Look-ups in named tables: a row name and a column name give one cell, copied from the table.

nep =
          pob  tozasug  fanevi  vepa  fogof
fekiril  0.22     0.28    0.17  0.55   0.79
raziti   0.80     0.81    0.78  0.19   0.23
zipesa   0.80     0.77    0.83  0.20   0.22
pok      0.91     0.80    0.81  0.13   0.32
lan      0.37     0.43    0.35  0.44   0.67
buz      0.33     0.34    0.26  0.47   0.74
zav      0.68     0.67    0.67  0.32   0.23
nozeta   0.56     0.52    0.57  0.47   0.37
fiz      0.12     0.22    0.07  0.64   0.83
minob    0.21     0.32    0.18  0.57   0.80
nav      0.20     0.23    0.13  0.59   0.83
virabu   0.74     0.78    0.74  0.21   0.33
nuz      0.03     0.09    0.05  0.71   0.85

What is the tozasug of nuz in nep?
0.09
What is the pob of virabu in nep?
0.74
What is the tozasug of fiz in nep?
0.22
What is the tozasug of minob in nep?
0.32
What is the fanevi of nav in nep?
0.13
What is the fanevi of lan in nep?
0.35
What is the fogof of nav in nep?
0.83
What is the pob of zipesa in nep?
0.80
What is the fanevi of buz in nep?
0.26
What is the pob of fiz in nep?
0.12
What is the tozasug of buz in nep?
0.34
Row with the largest vepa: nuz

Table pituv
,rov,fuban,lafu,nilap,sev,mukomel,vik,vitofot
bisamu,238,198,169,145,73,172,89,195
gutez,229,181,112,70,130,120,106,145
fub,194,132,132,60,172,185,143,150

nilap of bisamu = 145
mukomel of gutez = 120
lafu of fub = 132
rov of gutez = 229
fuban of gutez = 181
vitofot of bisamu = 195
sev of gutez = 130
nilap of gutez = 70
mukomel of bisamu = 172
vitofot of gutez = 145
vitofot of fub = 150
lafu of bisamu = 169
fuban of fub = 132

belame =
         seb  sov  sos  dis
tos       78   67   78   46
dumubi    40   50   41   60
bug       36   45   27   58
nur       31   34   24   56
lokavu    15   48    8   71
gatisi    29   48   26   64
palemid   15   50   12   71
vum       79   59   85   48
navafe    86   78   87   46
ladal     33   50   30   61

sov of lokavu = 48
sos of navafe = 87
dis of dumubi = 60
sov of palemid = 50
dis of palemid = 71
seb of tos = 78
seb of navafe = 86
sov of bug = 45
dis of bug = 58
sos of dumubi = 41
dis of nur = 56

bepab:
|  | daso | vemafe | toliza | gilugi | defo | zim | febazul | ponuk | lakonu | ruturub |
|---|---|---|---|---|---|---|---|---|---|---|
| rolubur | 149 | 131 | 8 | 49 | 46 | 77 | 129 | 125 | 140 | 138 |
| bevu | 71 | 221 | 176 | 158 | 82 | 122 | 162 | 145 | 83 | 105 |
| fim | 65 | 243 | 151 | 143 | 50 | 108 | 171 | 149 | 78 | 104 |
| lup | 69 | 195 | 179 | 149 | 104 | 141 | 101 | 123 | 83 | 152 |
| zaropat | 146 | 87 | 65 | 78 | 115 | 116 | 79 | 107 | 142 | 169 |
| fedakur | 114 | 153 | 48 | 62 | 54 | 99 | 79 | 111 | 116 | 181 |
| buv | 169 | 87 | 41 | 74 | 101 | 94 | 135 | 126 | 158 | 121 |
| tati | 169 | 88 | 44 | 80 | 104 | 95 | 144 | 129 | 156 | 114 |
| tabo | 62 | 213 | 184 | 155 | 93 | 135 | 120 | 130 | 77 | 138 |
| surakap | 111 | 140 | 127 | 122 | 115 | 130 | 104 | 120 | 115 | 147 |
| rele | 169 | 86 | 40 | 76 | 104 | 96 | 134 | 126 | 158 | 122 |
| pigepe | 145 | 138 | 6 | 48 | 38 | 74 | 134 | 128 | 137 | 138 |
| depu | 114 | 151 | 112 | 113 | 97 | 117 | 122 | 125 | 116 | 135 |
| fasem | 119 | 148 | 39 | 56 | 50 | 96 | 79 | 111 | 120 | 180 |

tati, febazul: 144
tabo, toliza: 184
surakap, febazul: 104
zaropat, gilugi: 78
rele, defo: 104
rele, vemafe: 86
zaropat, defo: 115
tati, ponuk: 129
pigepe, vemafe: 138
tati, defo: 104
tati, daso: 169
fim, gilugi: 143
surakap, daso: 111
fedakur, febazul: 79
fedakur, gilugi: 62
lup, gilugi: 149
bevu, febazul: 162

dilalid:
	bir	los	kefebi	gev	meb	vulo
vogila	582	435	546	721	523	381
zegutat	379	535	358	872	431	409
sune	594	402	541	697	579	275
zefe	443	608	334	868	404	325
nel	574	356	529	658	477	429
veti	436	536	521	817	331	543
fiban	358	592	375	853	428	363
mos	521	404	566	584	643	237
geg	621	330	642	615	692	203
vizuz	654	322	586	647	577	258
fak	676	339	642	611	617	248
ruz	522	519	423	867	390	290

What is the vulo of vogila in dilalid?
381
What is the gev of vizuz in dilalid?
647
What is the vulo of mos in dilalid?
237
What is the vulo of nel in dilalid?
429
What is the vulo of ruz in dilalid?
290
What is the los of nel in dilalid?
356
What is the los of sune in dilalid?
402
Row with the largest meb: geg

fekuge:
cols = zit, rumemu, voz, gis, kedato, nelibe
dosogot: [37542, 51495, 41548, 72913, 69324, 76621]
zurabal: [23793, 31464, 29647, 30198, 38293, 38886]
dasur: [31660, 26486, 40835, 37239, 33863, 43413]

kedato of zurabal is 38293
gis of dosogot is 72913
rumemu of zurabal is 31464
nelibe of dasur is 43413
kedato of dosogot is 69324
zit of zurabal is 23793
voz of zurabal is 29647
voz of dasur is 40835
rumemu of dasur is 26486
gis of zurabal is 30198
rumemu of dosogot is 51495
kedato of dasur is 33863
zit of dosogot is 37542
nelibe of zurabal is 38886
zit of dasur is 31660
nelibe of dosogot is 76621
Which row has the largest nelibe? dosogot

nogasu =
        reve  led   kom  lome  borez  tulafi  gipivib
lun      208   80    28    56     46     632       78
tizola  -339  335  -680   506    -17     625      240
samup    161   96    67    83     69     634      100
tir       13   26   888  -155    677     695      -41
vesip   -379  103   -45    80      0     627     -146

What is the borez of vesip in nogasu? 0
What is the lome of vesip in nogasu? 80
What is the gipivib of tir in nogasu? -41
What is the kom of vesip in nogasu? -45
What is the reve of lun in nogasu? 208
What is the reve of tizola in nogasu? -339
What is the tulafi of tizola in nogasu? 625
What is the gipivib of samup in nogasu? 100
What is the borez of tizola in nogasu? -17
Which row has the largest gipivib? tizola

dukigep =
	zub	mapineg	feva	gezupi
bib	-0.8	0.6	-0.1	-0.3
mib	-0.3	0.5	-0.3	0.0
zan	-0.4	0.5	-0.3	0.0
nal	0.5	0.4	-0.6	0.7
kinaba	-0.7	0.5	-0.2	-0.2
kel	0.2	0.5	-0.1	0.4
nomis	-0.1	0.5	-0.1	0.2
zale	-0.7	0.5	-0.4	-0.2
galivur	0.5	0.4	-0.3	0.5
pidoza	0.4	0.5	0.3	0.8
rodipi	0.4	0.3	-0.5	0.6

bib, gezupi -> -0.3
kel, mapineg -> 0.5
rodipi, zub -> 0.4
zan, zub -> -0.4
bib, feva -> -0.1
galivur, gezupi -> 0.5
kinaba, feva -> -0.2
kel, zub -> 0.2
bib, zub -> -0.8
nal, gezupi -> 0.7

